A small network was shown many inputs. Here are its activations along a few directions, one row for each input.
In each table, some parts of the input vary, and every possible input appears once, in random order.
Descriptions start from the smaller parts, as in this example, which fits no table here: one of 2 separate values, together with either a single point or one of 9 places along a line or (one of 5 places around a ring, together with one of 6 places along a line).
Shared parts are said once, and a part with two or three values counts as separate values.
In the rows, zero is written as 128.

Other details of the inputs shift rows strongly along two fixed directions, in all tables alike. That doesn't count.

Rows:
R1: [165 130 100  99 117 128 143 112 131 146 172 122 131 116 196]
R2: [163 129  86  91 107 149 129 117 143 137 158 146 135 128 194]
R3: [160 122  80  90 110 137 130 106 125 146 165 135 128 132 189]
R4: [138 126  91  76 112 127 142 116 124 142 182 132 130 129 186]
R5: [121 178 144 183 139 192  95 101 117 110 176  72 118 182 139]
R6: [123 152 172 171 140 185 101 121 133 145 137  92 135 197 169]
R7: [148 111 104 117 109  76 143 136 120 128  82 155 119  67  85]
R8: [ 86 121 180 182 152 113  73 126 105 129  74 130 119 156  46]
R9: [ 92 131 197 178 159 105  86 141 132  94  79 120 115 152  55]
R10: [123 144 157 162 175 181 134 132 121 141 144  74 101 203 156]
R11: [141 109 100 118 126  98 151 152 138 113  67 167 110  63  95]
R12: [ 89 132 196 195 144 122  82 139 123 128  62 132 134 141  61]
R13: [138 132  87  84 126 152 180 148 143 137 159 134 122 120 193]
R14: [147 134  89  87 102 152 162 144 135 149 158 139 147 119 191]
R15: [126 100  90 117 127  88 152 146 116 133  79 169 112  67  88]
R16: [155 109  84  86 107 141 141  98 132 153 178 142 152 135 172]
R17: [107 161 175 154 145 182 132 145 132 142 149  84 131 203 154]
R18: [129 105 109 122 107  73 123 126 116 138  90 169 135  62  96]
R19: [103 148 162 156 144 179 123 135 106 158 148  80 132 206 151]
R20: [141 136 106  89 105 137 151 129 142 142 170 135 145 114 201]
R21: [134 158  65 100  90 148 143 106 121 115 200 122 133  98 172]
R22: [ 98 143 169 160 142 173 103 120 106 157 151  83 139 198 163]
R23: [169 138  87  98 104 153 159 134 144 146 151 135 136 122 191]
R24: [125 151 163 163 173 193 133 143 139 132 137  85 109 199 160]
R25: [108 134 173 145 144 189 103 117 135 136 157  97 153 211 145]
R26: [146 123  80  94 134 133 182 135 131 134 166 116 111 127 191]
R27: [142 100 124 102 118  70 137 126 153  92 109 162 138  74  81]
R28: [ 95 133 193 185 159  97 116 146 114 112  78  98 109 151  46]
R29: [119 106 102 107 125  98 154 163 129 116  75 171 121  60  95]
R30: [131 102 125  92 112  77 136 129 147 103 108 169 141  70  79]
R31: [150 128  99  98 114 118 152 116 131 139 178 118 134 121 198]
R32: [109 149 161 163 170 184 143 147 139 126 142  81 111 204 162]
R33: [139  94 118 101 121  59 138 115 135 101 116 151 131  78  76]
R34: [ 92 135 206 190 154 103  95 143 132 103  75 112 123 140  64]
R35: [ 76 120 186 171 152 110  75 132 100 121  77 121 121 153  49]
R36: [145 135  92  83 109 130 172 132 124 151 174 121 131 123 184]
R37: [ 95 138 151 156 163 189 133 139 106 152 140  83 115 205 156]
R38: [157 154  54 115  87 158 131  96 122 119 182 127 130 100 175]
R39: [153 116 114 113 121  69 146 139 126 120  93 150 115  63  85]
R40: [ 86 127 178 191 165 139 111 159 123 123  50 132 111 147  53]
R41: [ 78 131 203 180 151  99  94 133 108 123  81 107 119 141  56]
R42: [122 111 121 111 104  82 124 143 129 122  86 171 144  55 103]
R43: [160 126  90 102 105 135 139 108 126 154 161 127 135 120 198]
R44: [134 161 174 163 154 184 124 138 139 138 145  83 125 200 156]
R45: [135 110 100 117 107  78 143 141 116 139  87 167 128  67  83]
R46: [133 151  56 103  86 158 132 107 114 122 192 129 141  97 174]
R47: [157 102 125 102 121  80 128 122 153  99 103 166 135  70  80]
R48: [150 127  83  91 106 151 130 121 140 148 163 158 145 129 192]
R49: [149 117 128 119 117  76 125 136 144 111  90 163 129  54 102]
R50: [ 96 145 159 153 166 179 142 138 114 145 148  76 107 205 154]
R51: [172 115  98  83 121 132 145  98 141 134 184 125 138 131 174]
R52: [117 140 147 166 163 189 130 129 115 149 132  80 105 207 157]
R53: [146 156  64 111  97 140 145 104 128 103 200 116 129 102 175]
R54: [123 114 118  95 113  75 125 140 137 107 100 174 127  66  92]
R55: [ 79 127 192 172 150 122  74 143 118 112  70 132 128 150  54]
R56: [ 85 116 201 164 155 104  96 119 117 111  94 110 126 157  33]
R57: [149 124  89  87 119 120 144 114 131 131 182 125 126 132 189]
R58: [101 172 131 188 126 202  90 102 108 130 170  88 132 187 136]
R59: [138 117 106 117 105  90 143 152 135 130  79 178 136  63  88]
R60: [149  92 110 105 112  76 124 107 130 115  98 161 132  77  76]
R61: [105 127 167 144 146 177 104 105 116 146 164  86 146 214 140]
R62: [ 97 116 193 179 148 128  83 125 133 116  75 136 141 157  38]
R63: [146 107 113 106 125  66 118 123 126 111 102 160 114  69  88]
R64: [149 114 118 106 122  78 117 134 144 102  95 171 121  66  93]
R65: [152  99 115 106 110  88 123 118 148 106  91 171 139  74  81]
R66: [159 139  96  94 113 135 172 141 149 131 167 125 135 123 192]
Description of these inputs: one of 6 places around a ring, together with either a single point or (one of 2 separate values, together with one of 5 places along a line).
The inputs of R16 and R56 match in every part but the place on the ring of 6. If R58 is changed in the same way as R16 into R56, which row does it become? -> R21
Which other rows agree with R47 in the place on the ring of 6? List them by row number. -> R1, R5, R10, R24, R39, R44, R49, R51, R63, R64
Start at R45 and move only the place on the ring of 6, one step at a time. The first step leads to R19. Which rows follow, in order? -> R36, R28, R39, R7
Which other rows does R48 become when the place on the line of 5 takes its other values? List them by row number. -> R12, R40, R59, R62
Which other rows does R14 become when the choice among 2 separate values takes its other values? List them by row number. -> R19
Start at R11 and move only the place on the line of 5, one step at a time. The first step leads to R23. Which rows follow, in order? -> R6, R2, R65

Rows:
R67: [145 111  99 107 110 102 127 124 129 131 113 161 132  85 126]
R68: [141 118  88 110 115 103 140 120 124 115 127 146 120  81 114]
R69: [150 138  89  97 132 169 182 147 135 155 168 113 119 150 220]
R70: [154 115 107 104 116  95 132 123 142 115 121 154 129  84 125]
R71: [114 124 174 162 138  95  97 137 136  99  66 144 126 108  38]
R72: [108 139 168 146 144 142 109 125 128 122 141 102 129 172 125]
R73: [136 108 102  99 108  91 135 121 118 136 124 151 135  87 117]
R74: [105 151 153 166 137 160 114 129 122 124 133 101 127 158 126]
R75: [113 142 169 155 140 151 111 126 136 121 135 104 136 166 128]
R76: [100 149 152 157 141 151 113 129 115 125 139  99 120 164 124]
R77: [155 151  83 106 109 178 146 120 136 141 185 120 136 143 205]
R78: [137 122  94 109 110  93 143 123 117 122 130 140 123  81 115]
R79: [151 124  86  94 115 165 142 105 128 154 188 122 140 154 204]
R80: [145 112 110  97 113  85 140 120 131 120 133 144 131  87 116]
R81: [119 147 149 166 144 157 109 124 121 126 128 101 117 164 127]
R82: [ 99 136 159 148 139 149 104 126 115 138 133 109 133 173 126]
R83: [ 93 118 171 166 132  94  96 139 120 113  62 145 132 103  43]
R84: [149 108 103  99 118  94 137 116 138 113 129 150 129  87 116]
R85: [143 117 100 106 104 111 128 129 133 130 113 166 140  85 120]
R86: [120 130 171 146 164 149 142 153 138 136 113 103 116 177 136]
R87: [110 127 163 148 159 155 138 153 126 153 105 110 119 178 137]
What do these inputs look like to the network? -> one of 3 separate values, together with either a single point or one of 6 places around a ring
The inputs of R76 and R72 match in every part but the choice among 3 separate values. If R74 is changed in the same way as R76 into R72, which row does it become? -> R75
Which other rows agree with R83 in the choice among 3 separate values? List them by row number. -> R67, R73, R79, R82, R85, R87
Which other rows does R79 become when the choice among 3 separate values takes its other values? List them by row number. -> R68, R84

Rows:
R88: [156 136  87  67  83 124 144 113 141 127 191 145 157 104 167]
R89: [ 84 145 216 196 154 105  53 119 102 113  87  98 112 170  42]
R90: [141  86 105 114 110  68 113  92 123 116 101 167 137  69  62]
R91: [151 113 117 108 128  56 153 150 144  98  90 156 107  73  75]
R92: [ 81 110 195 171 161 134 112 142 105 151  82 100 130 191  93]
R93: [ 62 140 196 216 152 141 100 157  96 136  45 101 112 165  50]
R94: [122 149 118 151 138 222  97  86 118 138 203  84 134 224 184]
R95: [127 112  83  89 131  93 169 146 119 116 119 150 103  61 116]
R96: [124 145 161 140 141 174 100  87 119 154 206  69 139 221 210]
R97: [169  98 123  90 122 104 146 129 159 124 113 153 138  90 143]
R98: [137  97 144 125 145  55 150 141 147 100  86 141 115  90  72]
R99: [158 146  54  88 113 164 195 132 120 156 195 112 116 111 227]
R100: [169 142  68 104 112 125 184 136 147 118 161 131 117  95 187]
R101: [150 103  89  73 132 101 183 129 125 147 154 131 122  94 163]
R102: [ 93 153 163 151 132 173 100 117 132 107 166  98 144 179 126]
R103: [129 113  63  73 105 138 166 142 121 150 145 152 132 107 192]
R104: [139 127  76  87 101 106 121 108 124 116 169 147 127  83 172]
R105: [107 140 196 177 168 165  94 140 143 104  84 108 117 174  93]
R106: [134  85 131 108 123  71 131 144 141 137  74 189 144  69  92]
R107: [150 143  72 108  89 109 127 111 117 126 163 138 131  71 173]
R108: [166 117 126  99 119 105 133 141 150 117  96 158 127  90 114]
R109: [180 130  48  72  90 162 138  83 127 153 213 136 144 140 206]
R110: [154 125 115 129 113  95 136 146 147 103  65 165 123  44  89]
R111: [121 167 141 165 138 223 122 135 136 172 164  99 141 209 212]
R112: [ 82 139 206 202 185 123 105 150 133  84  72  95  94 175  43]
R113: [ 90 137 176 171 160 169  96 147 133 137 100 129 130 181 117]
R114: [137 107 121 106 115  78 125 154 136 136  72 194 134  71  85]
R115: [133 165 114 172 126 224 103  90 112 148 197  75 137 211 185]
R116: [114 138 128 145  98  90 116 132 127  92 101 149 144  58  57]
R117: [125 108 106  97 111  96 146 151 111 149  93 156 128 101 114]
R118: [118 147 167 132 131 192 118  96 139 143 215  73 163 224 192]
R119: [ 91 134 191 172 173 113 117 151 102 126  77  98  96 155  42]
The inputs of R93 and R103 match in every part but one. If R111 is changed in the same way as R93 into R103, which row does it become? -> R113
What do these inputs look like to the network? -> one of 4 places along a line, together with either one of 3 separate values or one of 5 places around a ring
Which other rows does R115 become when the choice among 3 separate values takes its other values? List them by row number. -> R107, R116
Which other rows agree with R96 in the place on the line of 4? List them by row number. -> R90, R92, R97, R98, R101, R106, R118

Rows:
R120: [146 150 102 106 125 158 164 123 139 131 194  97 127 146 199]
R121: [100 119 185 162 168 145 129 159 130 147  73 120 120 174 111]
R122: [ 89 136 210 192 152 139  68 123 117 128  87 107 132 182  71]
R123: [113 101 167 139 144  53 106 137 128  94  58 151 116  84  26]
R124: [137 136 141 129 144 172 127 106 133 152 183  86 139 202 181]
R125: [162  97  82  79  96  70 137 125 145 112 103 192 142  35 103]
R126: [131 158 113 138 118 184 120 114 119 148 181  98 135 171 197]
R127: [107 148 162 183 142 153  98 128 123 114 109 110 119 156  86]
R128: [157 129  65  80 114 147 189 159 130 157 143 145 118 106 208]
R129: [ 86 145 197 197 171 137  94 132 113 102  97  86 101 176  63]
R130: [143 134  58  90  90 143 142 113 120 139 172 152 141  95 180]
R131: [136  94  86  82  86  64 125 125 128 122  98 196 148  34  88]
R132: [141 102 120  94 116  55 149 136 147 105 103 161 131  59  87]
R133: [143 145 104 122 125 172 145 112 120 140 191  90 124 171 194]
What do these inputs look like to the network? -> one of 2 separate values, together with either a single point or one of 6 places along a line
Which other rows agree with R131 in the choice among 2 separate values? List them by row number. -> R121, R122, R123, R124, R125, R132
